These are the activations of a small network on made-up records, seen along a few directions, one row for each record.
Each row is followed by the record's values for the fields T, K, U, W, P, N.
A field that a record lacks is left out.
The largest differences between rows may come from other fields.
(in the rows, 500 means zero)
Random noise pushes rows far along 3 fixed directions. That doesn't count. These rows show it; they differ only by the noise:
[570 524 592 526 363 499 456 425 462 565 562 461 598 505 708 454 505 540
 408 555 448 440 470 442 565]
[602 588 577 522 436 521 457 461 533 570 576 521 572 502 653 476 423 552
 486 546 505 368 505 546 501]
[597 654 581 643 490 436 488 478 469 603 457 402 705 512 807 494 542 554
 339 625 463 546 505 505 626]
[656 923 143 734 931 488 618 567 428 551 201 538 673 597 734 676 311 551
 460 667 545 618 497 774 617]
[559 473 348 400 417 623 484 391 413 472 568 622 418 544 518 498 324 513
 572 472 462 333 403 488 478]

[517 602 400 586 729 517 539 558 482 515 402 535 518 559 490 556 495 502
 571 553 576 491 503 647 401]
T: t3 / K: k3 / U: u2 / W: w3 / P: p3 / N: n3
[563 672 586 346 556 557 548 630 765 495 568 585 554 431 299 494 306 594
 700 350 629 346 720 810 376]
T: t2 / K: k3 / U: u2 / W: w1 / N: n3
[711 736 603 632 515 531 439 475 561 621 530 613 559 492 665 498 294 568
 608 624 541 271 579 642 410]
T: t2 / K: k3 / U: u1 / W: w1 / P: p5 / N: n3
[610 684 392 618 744 489 447 547 608 542 534 647 370 598 459 583 292 514
 676 608 630 238 515 720 335]
T: t3 / K: k1 / U: u2 / P: p1 / N: n3
[551 410 592 447 364 514 415 488 602 483 658 567 408 462 396 470 441 499
 585 494 543 328 543 513 433]
T: t3 / K: k2 / U: u1 / W: w2 / P: p2 / N: n3
[599 710 493 536 759 579 413 484 704 547 566 728 266 507 458 593 179 551
 699 544 626 295 453 641 329]
T: t3 / P: p1
[552 386 534 501 318 543 420 381 425 480 632 522 469 513 590 411 464 449
 486 518 466 290 378 386 422]
T: t1 / K: k3 / U: u2 / W: w1 / P: p2 / N: n2
[507 636 416 647 688 375 548 580 437 542 294 428 593 551 561 578 607 525
 440 574 544 713 573 541 586]
T: t3 / K: k3 / U: u2 / W: w2 / P: p4 / N: n3
[424 376 490 380 399 519 536 473 402 430 421 412 474 477 434 494 603 451
 458 425 420 657 489 421 577]
T: t2 / K: k3 / U: u2 / W: w3 / P: p3 / N: n3
[400 361 492 459 475 537 452 430 443 461 545 529 380 503 489 482 515 461
 479 447 484 547 368 318 464]
T: t1 / P: p1
[492 411 417 506 503 503 511 460 447 465 476 469 457 538 492 506 580 478
 448 548 417 547 411 386 556]
T: t3 / K: k3 / U: u1 / W: w3 / P: p4 / N: n4
[390 277 354 335 444 571 468 482 444 420 570 599 244 512 286 521 476 404
 589 385 533 450 399 433 442]
T: t1 / K: k2 / U: u2 / W: w2 / P: p3 / N: n3
[409 490 577 590 597 406 461 618 535 531 433 409 538 476 507 523 652 454
 419 546 569 718 539 536 545]
T: t3 / K: k2 / U: u1 / W: w2 / P: p5 / N: n3
[510 638 407 375 606 561 535 455 560 391 356 539 394 500 410 621 368 578
 503 400 450 692 478 498 625]
T: t2 / K: k3 / U: u1 / W: w1 / P: p4 / N: n3
[416 670 489 514 766 450 527 586 635 465 363 482 417 501 405 607 462 518
 470 454 548 752 539 583 549]
T: t2 / P: p1
[504 473 663 443 411 538 373 462 560 515 635 558 388 521 447 443 382 502
 625 482 535 327 525 559 346]
T: t2 / K: k3 / U: u2 / W: w1 / P: p2 / N: n3
[541 532 499 534 395 466 527 375 361 507 373 346 618 492 763 514 569 520
 253 529 332 729 398 308 766]
T: t1 / K: k3 / U: u2 / W: w1 / P: p4 / N: n3
[514 604 324 651 680 488 506 528 358 548 376 529 523 586 588 531 395 434
 554 603 527 512 493 627 439]
T: t2 / P: p2 / N: n3
[416 421 236 331 503 589 512 430 366 393 463 564 353 585 395 539 406 489
 535 408 437 553 379 445 550]
T: t1 / K: k3 / U: u2 / W: w1 / N: n3
[454 419 545 395 461 591 372 350 526 453 614 623 174 512 444 537 340 480
 563 439 477 439 341 346 440]
T: t1 / P: p1 / N: n3
[440 503 373 415 511 512 572 516 439 471 433 485 525 528 427 508 469 511
 505 435 445 610 543 540 571]
T: t2 / N: n3
[445 607 668 505 629 457 427 550 711 549 573 506 413 477 503 532 495 545
 483 511 563 517 514 528 493]
T: t1
[529 382 399 489 446 515 495 527 464 488 597 559 513 526 446 463 534 446
 578 510 558 291 491 524 389]
T: t1 / K: k3 / U: u1 / W: w3 / N: n2
[426 451 531 512 623 461 357 566 551 470 487 515 348 505 478 587 562 408
 546 508 654 566 432 478 422]
T: t1 / K: k3 / U: u1 / W: w3 / P: p2 / N: n3
[522 526 474 629 603 493 385 445 481 563 554 565 350 554 653 542 416 442
 504 634 522 384 346 431 448]
T: t1 / P: p1 / N: n3
[417 513 314 498 650 518 542 523 421 463 405 504 458 516 507 561 491 451
 454 483 509 653 431 498 572]
T: t1 / N: n3
[609 672 448 647 658 537 519 459 530 553 479 578 495 515 642 548 348 521
 512 626 476 395 423 537 476]
T: t3 / P: p1
[367 258 496 402 434 463 387 566 479 486 602 540 370 502 343 444 587 378
 635 419 654 382 456 452 312]
T: t2 / K: k3 / U: u2 / W: w3 / P: p2 / N: n2
[605 697 392 588 554 444 646 554 454 545 315 394 831 479 670 526 519 596
 398 585 421 656 631 607 704]
T: t2 / K: k2 / U: u1 / W: w2 / N: n3
[523 451 836 505 333 456 378 499 652 622 672 479 478 422 584 445 552 531
 499 542 521 388 535 431 467]
T: t3 / K: k2 / U: u2 / W: w2 / P: p1 / N: n3
[426 371 574 528 482 532 396 417 447 503 602 525 342 533 552 467 521 433
 492 529 491 432 351 345 394]
T: t1 / P: p1
[403 403 340 432 629 464 510 576 495 448 429 489 425 513 372 543 597 433
 513 438 594 594 432 494 483]
T: t3 / K: k3 / U: u2 / W: w3 / P: p4 / N: n2
[415 632 791 612 604 315 439 639 683 621 517 354 607 487 589 488 693 556
 375 549 588 644 638 543 537]
T: t1
[407 380 766 334 339 575 392 409 637 449 679 567 323 428 372 433 451 541
 557 372 487 463 467 341 399]
T: t2 / P: p2
[394 464 336 353 580 587 544 470 503 410 494 577 334 505 369 555 432 510
 515 392 472 577 407 419 540]
T: t1
[542 356 515 283 233 683 553 351 484 421 656 636 365 472 293 424 324 524
 614 310 388 326 509 456 419]
T: t2 / P: p4 / N: n3
[677 707 565 573 563 578 548 476 624 578 538 594 540 474 584 530 328 603
 548 560 482 332 550 612 475]
T: t3 / P: p4 / N: n3
[582 597 297 576 674 593 527 444 484 493 495 650 393 548 530 563 284 486
 583 569 498 337 372 549 423]
T: t3 / P: p1
[553 551 800 462 303 466 432 416 613 503 527 407 562 399 629 463 573 572
 335 490 411 611 514 349 645]
T: t2 / K: k3 / U: u1 / W: w1 / P: p5 / N: n2
[480 323 462 339 252 627 479 373 387 418 613 556 419 522 424 413 404 481
 568 416 392 349 416 402 441]
T: t2 / K: k3 / U: u2 / W: w1 / P: p2 / N: n3
[496 470 529 698 521 371 543 616 407 564 427 351 749 488 597 420 703 420
 400 601 556 565 591 588 481]
T: t1 / K: k1 / U: u2 / P: p5 / N: n2
[470 565 551 547 612 494 497 484 547 472 458 485 458 540 461 508 499 542
 493 553 458 567 481 509 476]
T: t3 / P: p2 / N: n4

Here are new rows. What are their fields?
[502 472 675 531 436 452 492 465 560 480 504 363 566 463 596 474 636 457
 343 516 434 567 436 424 556]
T: t2 / K: k3 / U: u2 / W: w3 / P: p1 / N: n2
[490 336 604 552 308 402 527 553 410 498 472 269 733 469 622 445 867 449
 284 538 457 628 523 388 635]
T: t1 / K: k3 / U: u1 / W: w3 / P: p3 / N: n3
[463 582 906 507 557 411 424 643 776 566 537 394 574 394 507 510 689 544
 461 449 673 600 637 586 435]
T: t1 / K: k3 / U: u2 / W: w3 / P: p3 / N: n3
[663 690 538 514 614 565 589 596 715 493 510 568 540 456 387 552 364 519
 593 462 572 370 650 809 420]
T: t2 / K: k3 / U: u1 / W: w3 / P: p4 / N: n3
[437 292 709 268 194 610 442 445 615 465 759 599 405 387 321 362 461 540
 592 322 497 327 522 364 380]
T: t2 / P: p5
[475 684 353 617 776 454 521 592 518 524 340 532 510 505 542 592 415 497
 501 552 574 661 502 570 535]
T: t2 / P: p2
[353 348 271 359 512 598 467 433 375 398 486 621 248 529 351 536 415 449
 556 391 490 583 345 335 494]
T: t1 / P: p5
[395 482 660 596 518 429 344 393 450 525 474 422 359 518 713 542 600 468
 325 593 450 714 330 229 597]
T: t1 / P: p2 / N: n3
[483 462 774 408 314 480 468 503 648 561 690 497 485 436 429 402 512 544
 528 421 498 381 626 490 448]
T: t2
[447 570 518 444 565 455 524 530 524 455 379 419 502 528 425 547 531 533
 459 404 503 711 559 560 572]
T: t2 / K: k3 / U: u2 / W: w1 / P: p4 / N: n3
[410 480 498 399 484 512 583 530 530 464 491 471 518 467 387 478 528 529
 479 397 447 619 564 489 559]
T: t2
[393 480 287 485 657 567 477 428 408 392 440 611 260 593 413 589 407 453
 525 478 490 570 314 418 461]
T: t1 / P: p2
[514 598 539 594 726 441 473 656 640 547 492 498 518 531 452 547 523 482
 622 554 678 383 553 728 335]
T: t3 / K: k3 / U: u2 / W: w3 / P: p1 / N: n3
[609 362 517 356 153 562 522 413 497 498 694 566 583 447 450 360 425 541
 571 443 431 201 567 474 460]
T: t2 / K: k2 / U: u1 / W: w2 / N: n2
[447 438 347 322 520 612 458 429 460 394 540 592 281 563 382 538 358 473
 591 412 489 431 379 494 465]
T: t1 / K: k3 / U: u2 / W: w1 / N: n3
[480 362 277 369 605 662 478 494 477 360 581 697 192 597 202 561 357 385
 733 376 606 286 405 620 246]
T: t1 / K: k3 / U: u1 / W: w3 / P: p4 / N: n3
[536 425 321 369 369 552 632 475 454 429 483 501 622 445 430 461 477 529
 478 437 398 504 527 484 617]
T: t2 / K: k2 / U: u1 / W: w2 / N: n2
[553 506 590 468 318 515 577 494 504 552 570 479 693 446 547 405 509 583
 485 476 421 427 610 477 546]
T: t2 / N: n3
[497 536 409 376 534 642 562 492 546 412 492 645 408 458 307 523 270 507
 647 361 507 490 541 594 417]
T: t2 / P: p2 / N: n3
[387 307 476 422 387 476 464 468 435 479 613 491 415 547 419 421 602 458
 480 463 474 438 442 380 461]
T: t1 / N: n2
[569 460 186 487 435 548 678 489 277 430 330 452 674 483 562 534 521 427
 438 511 367 597 477 482 683]
T: t2 / K: k3 / U: u1 / W: w3 / N: n3
